A small network was shown many inputs. Here are its activations along a few directions, one row for each input.
In each table, some parts of the input vary, and every possible input appears once, in random order.
A made-up example of a description, with smaller parts first: one of 4 places along a line, together with either a single point or one of 9 places around a ring or (one of 2 separate values, together with one of 5 places around a ring).
Shared parts are said once, and a part with two or three values counts as separate values.
In the rows, zero is written as 128.

Other details of the inputs vary at random and push rows far along two fixed directions, the same in every table; ignore that.

Table:
row 1: [119 119 120 183 156 118 112 118 136 130 118 104 136 119 168 144]
row 2: [128 168 139 119  99 129 136 130 103 149 114 139 142 137 171 128]
row 3: [126  92 119 158 195 117 103 127 153 118 139 108 127 129 100 137]
row 4: [117 151 124 150 120 124 134 125 114 148 110 112 141 134 177 139]
row 5: [131 111 134  90 112 142 135 132 129 112 141 145 110 121  77 118]
row 6: [125 143 134 103 100 137 136 128 124 126 129 141 128 132 127 119]
row 7: [130 173 134 119  95 128 140 128 108 146 113 135 147 140 173 124]
row 8: [128 130 122 147 122 127 131 129 134 136 123 121 131 131 147 130]
row 9: [127  91 109 173 159 124 120 128 148 125 129 102 118 118 126 143]
row 10: [123 160 138 114  98 131 136 132 108 144 119 141 133 137 154 127]
row 11: [126 149 133 105 103 130 137 125 118 129 124 142 134 133 137 118]
row 12: [151  88 137  65 152 133 126 141 141  98 161 150 106 127  16 110]
row 13: [115  88 115 166 164 126 109 123 155 115 134 110 113 113 116 140]
row 14: [117 107 108 177 156 118 117 123 152 127 126 101 126 121 140 139]
row 15: [141 125 136  98 111 134 135 130 118 115 134 143 121 122 102 119]
row 16: [132 158 137 115  98 130 136 124 112 133 119 138 142 134 155 120]
row 17: [126 137 127 149 124 128 128 130 125 142 120 123 130 131 160 136]
row 18: [137 146 134 106 106 132 141 131 110 134 126 137 131 130 131 125]
row 19: [115 103 116 172 164 119 111 119 145 124 126 109 125 116 140 142]
row 20: [142 123 137  84 141 129 128 136 134 116 147 143 127 139  73 109]
row 21: [131 126 134  94 112 133 137 129 119 118 134 144 121 124 100 121]
Each input here is: one of 3 separate values, together with either a single point or one of 6 places around a ring.
Changing only the choice among 3 separate values turns row 21 into row 19. The same change can be made to row 4. Which row results? -> row 10
Change only the choice among 3 separate values in row 3. List by row number the other rows that result. -> row 12, row 20
Change only the place on the ring of 6 in row 16. List by row number the other rows that result. -> row 6, row 7, row 8, row 11, row 14

Table:
row 22: [118 118 135 135 178 113 102 108 136 106 131 119 146 121 120 122]
row 23: [127 198 127 150 107 114 139 123 103 165  99 113 172 152 221 130]
row 24: [125 105 125 163 136 126 116 128 140 123 129 124 111 111 130 137]
row 25: [120 118 111 150 155 117 126 132 150 136 129 112 128 138 124 130]
row 26: [126 130 145  88  90 147 135 133 113 121 133 149 114 129 105 120]
row 27: [140 152 131  85 104 125 148 136 121 130 130 141 134 142 102 109]
row 28: [120 186 129 145 114 116 146 129  89 178  94 109 162 154 214 143]
row 29: [156 141 136  91  98 130 142 138 125 124 137 150 129 135 101 105]
row 30: [132 108 114 150 148 126 124 126 146 120 128 101 137 136 122 126]
row 31: [152 140 137  84 112 131 143 143 109 133 136 152 122 133  98 121]
row 32: [132 137 148  91  93 146 134 134 114 120 136 155 113 121 112 120]
row 33: [131 135 139  83  98 140 142 130 106 124 129 151 119 120 106 128]
row 34: [139 131 144  88  96 144 141 130 105 120 133 155 117 117 114 123]
row 35: [124 111 120 148 157 127 118 135 142 132 133 109 124 130 114 141]
row 36: [132 106 116 146 160 125 124 131 134 132 128 108 128 127 117 144]
row 37: [124 112 119 156 136 128 120 116 142 113 129 112 130 110 141 129]
row 38: [109 121 137 138 178 118  99 110 137 116 131 125 142 128 131 125]
row 39: [128 123 113 151 151 121 124 125 144 127 126 103 142 132 130 132]
row 40: [130 112 116 162 131 120 121 119 144 116 124 118 127 111 139 128]
row 41: [129 142 134  84  92 137 141 125 121 113 131 148 128 122 105 114]
row 42: [134 113 117 160 147 121 121 133 153 131 132 120 127 133 132 128]
row 43: [132 132 136  85  87 141 141 125 120 110 132 146 126 128 105 109]
row 44: [139 142 133  87  94 131 139 127 122 111 135 156 121 117 100 110]
row 45: [ 98 189 127 149  95 119 139 117 105 165  94 120 156 145 226 135]
row 46: [123 140 140  86  96 134 140 136 115 127 132 153 109 124 100 121]
row 47: [125 104 115 149 150 130 120 129 151 126 132 110 129 141 122 128]
row 48: [134 148 140  86 108 131 144 145 115 140 134 145 120 143  99 119]
row 49: [122 107 118 160 134 125 118 123 150 120 130 127 117 115 136 130]
row 50: [149 140 145  94 101 135 138 147 119 134 138 154 117 137 101 116]
row 51: [123  87 118 148 144 132 123 122 132 114 129 114 115 114 116 141]
row 52: [138 113 117 152 151 125 122 126 147 119 132 108 135 127 128 126]
row 53: [122 105 121 153 147 125 115 127 142 118 134 125 107 109 113 138]
row 54: [142 147 134  86 108 132 139 140 128 131 140 157 124 141 101 111]
row 55: [120  99 114 148 149 120 127 124 133 123 126 116 111 110 114 142]
row 56: [103 179 137 146  99 130 132 121  99 159 101 118 150 137 209 145]
row 57: [128  98 121 149 154 132 118 135 143 126 135 107 120 135 109 135]
row 58: [115 118 110 154 139 115 127 118 142 120 122 110 128 115 133 131]
row 59: [129 112 119 153 152 129 120 130 151 127 135 115 130 133 133 129]
row 60: [121 141 136  84  93 141 137 128 125 121 134 155 122 128 109 117]
row 61: [147  97 119 153 155 121 124 136 138 128 132 118 118 122 113 137]
row 62: [130 140 135  87  96 135 136 131 126 120 138 164 115 123 104 113]
row 63: [144 141 147  87 106 143 137 144 116 131 140 149 121 137 104 117]
row 64: [133  98 121 159 140 124 122 124 133 121 126 123 113 107 128 140]
row 65: [121 106 140 132 185 115 102 112 123 115 132 122 135 119 117 136]
row 66: [114 108 143 134 183 119  95 116 132 112 137 124 129 121 108 132]
row 67: [141  99 121 148 159 129 122 133 135 126 133 112 123 122 118 138]
row 68: [117 184 132 151 101 121 138 118  87 164  94 123 153 132 226 146]
row 69: [118 106 120 154 139 133 116 120 149 116 133 122 120 115 136 131]
row 70: [111 192 130 146 108 125 137 124 108 172 100 113 170 161 221 136]
row 71: [133 114 120 153 158 121 117 136 142 132 135 117 119 127 115 137]
row 72: [133 100 118 150 154 129 126 131 131 131 126 104 129 134 125 140]
row 73: [123 131 137  86  88 145 138 129 123 118 135 153 120 133 110 112]
What is each input in this table made of? -> one of 4 places along a line, together with either a single point or (one of 2 separate values, together with one of 6 places around a ring)
Changing only the place on the line of 4 turns row 56 into row 41. The same change can be made to row 71. Which row results? -> row 23
Changing only the place on the line of 4 turns row 45 into row 46. The same change can be made to row 49. Which row results? -> row 24
Change only the place on the ring of 6 in row 40. List by row number the other rows that result. -> row 37, row 41, row 43, row 44, row 58
Change only the choice among 2 separate values in row 27. List by row number the other rows that result. -> row 58
List by row number the other rows that have the place on the line of 4 in common with row 68. -> row 28, row 31, row 33, row 34, row 36, row 51, row 55, row 61, row 64, row 65, row 67, row 72
Change only the choice among 2 separate values in row 47. List by row number the other rows that result. -> row 73
Start at row 39 and move only the place on the line of 4, one step at a time. The first step leads to row 70. Which rows follow, in order? -> row 35, row 36

Table:
row 74: [146  85  95 195 195 108 112 133 155 116 134  88 119 111 107 146]
row 75: [146  75  85 192 184 104 119 127 176 119 135  95 130 117 110 138]
row 76: [135 156 133 159 125 126 139 134  92 172 102 105 152 152 212 143]
row 77: [131  68 101 169 170 130 102 105 171  94 139 112 114  90 106 128]
row 78: [ 85 167 124 159 102 133 130 106 113 153  99 115 144 140 210 146]
row 79: [124 200 153  85  53 131 146 129 101 138 121 164 138 135 173 103]
row 80: [100 191 163  75  61 150 152 123  82 148 117 155 136 131 165 132]
row 81: [122  77 113 200 184 111  98 105 152  98 130 103 117  86 113 146]
row 82: [141 171 138 164 120 125 134 127 105 157  95 101 163 152 204 140]
row 83: [133 192 149  59  53 141 169 148 105 144 125 150 143 168 132  96]
row 84: [162 108 144  51 109 155 143 167 135 115 160 166  88 128  28 114]
row 85: [160 106 125  46 104 146 161 139 143 102 157 158 114 131  23  99]
row 86: [113  72 111 200 171 126  93 114 180 100 137 100 115 104 124 128]
row 87: [110  60 120 181 174 125  91 129 161 105 136 112 103 100 115 156]
row 88: [128 213 180  48 126 113 125 121  84 150 120 167 174 167 145 103]
row 89: [109 165 113 146 101 127 139 129 117 172 101 104 149 161 185 139]
row 90: [100 151 136 139 106 126 130 109  83 147  98 118 148 126 202 141]
row 91: [119  82 130 164 249 108  74 116 158 106 151 107 150 136  98 132]
row 92: [138 197 138  77  72 138 157 140  73 148 112 138 158 153 150 115]
row 93: [168 115 131  45  94 138 148 161 148 107 168 172  91 127  13  80]
row 94: [123  73  98 192 181 106 109 107 174  94 136 106 118  94 125 141]
row 95: [123 191 147  70  66 142 159 149  86 169 110 140 143 156 155 128]
row 96: [130  77  96 193 190 116 113 147 163 136 138  99 111 109 108 153]
row 97: [141 194 143  78  55 130 162 151  95 164 112 167 134 167 145 119]
row 98: [108  70 107 181 176 113  95 105 153  92 119  86 121  94 114 150]
row 99: [100  92 122 149 243 102  76 106 156 112 138  88 149 136 102 135]
row 100: [143 108 150  38  94 145 133 142 130 100 165 190  75  94  16 109]
row 101: [125 106 134  50  89 147 136 134 144  83 166 171  98 111  33  89]
row 102: [139 110 134  53  96 147 139 136 140 100 156 185  71 107  37 102]
row 103: [143  95 137  24  90 149 150 129 140  65 159 186  96 107  10  89]
row 104: [134 160 129 161 124 110 141 131  93 178 100 112 154 146 204 145]
row 105: [126  73 112 192 180 121  92 112 153  90 137 100 119  93 119 149]
row 106: [119 163 126 149 126 122 149 128  93 166 104  92 149 154 206 149]
row 107: [128 173 132 173 107 127 135 129 127 166 111 104 164 161 205 128]
row 108: [114 158 141 163 114 112 127 110  91 156  98 123 144 120 216 148]
row 109: [114 157 142 157 117 132 126 113  87 149 104 121 143 126 222 146]
row 110: [124 171 122 169 115 135 140 135 119 172 108 113 145 165 207 142]
row 111: [109  68 104 195 173 132  97 117 170 109 133 111 101 107 123 145]
row 112: [178 102 133  51 101 144 149 147 146 101 162 167 111 132  27  98]
Changing only one part turns row 88 into row 99. The same change can be made to row 93. Which row results? -> row 83
What is each input in this table made of? -> one of 3 separate values, together with either a single point or (one of 2 separate values, together with one of 6 places around a ring)
List by row number the other rows that have the choice among 3 separate values in common with row 91. -> row 76, row 77, row 82, row 84, row 86, row 87, row 105, row 107, row 109, row 110, row 111, row 112
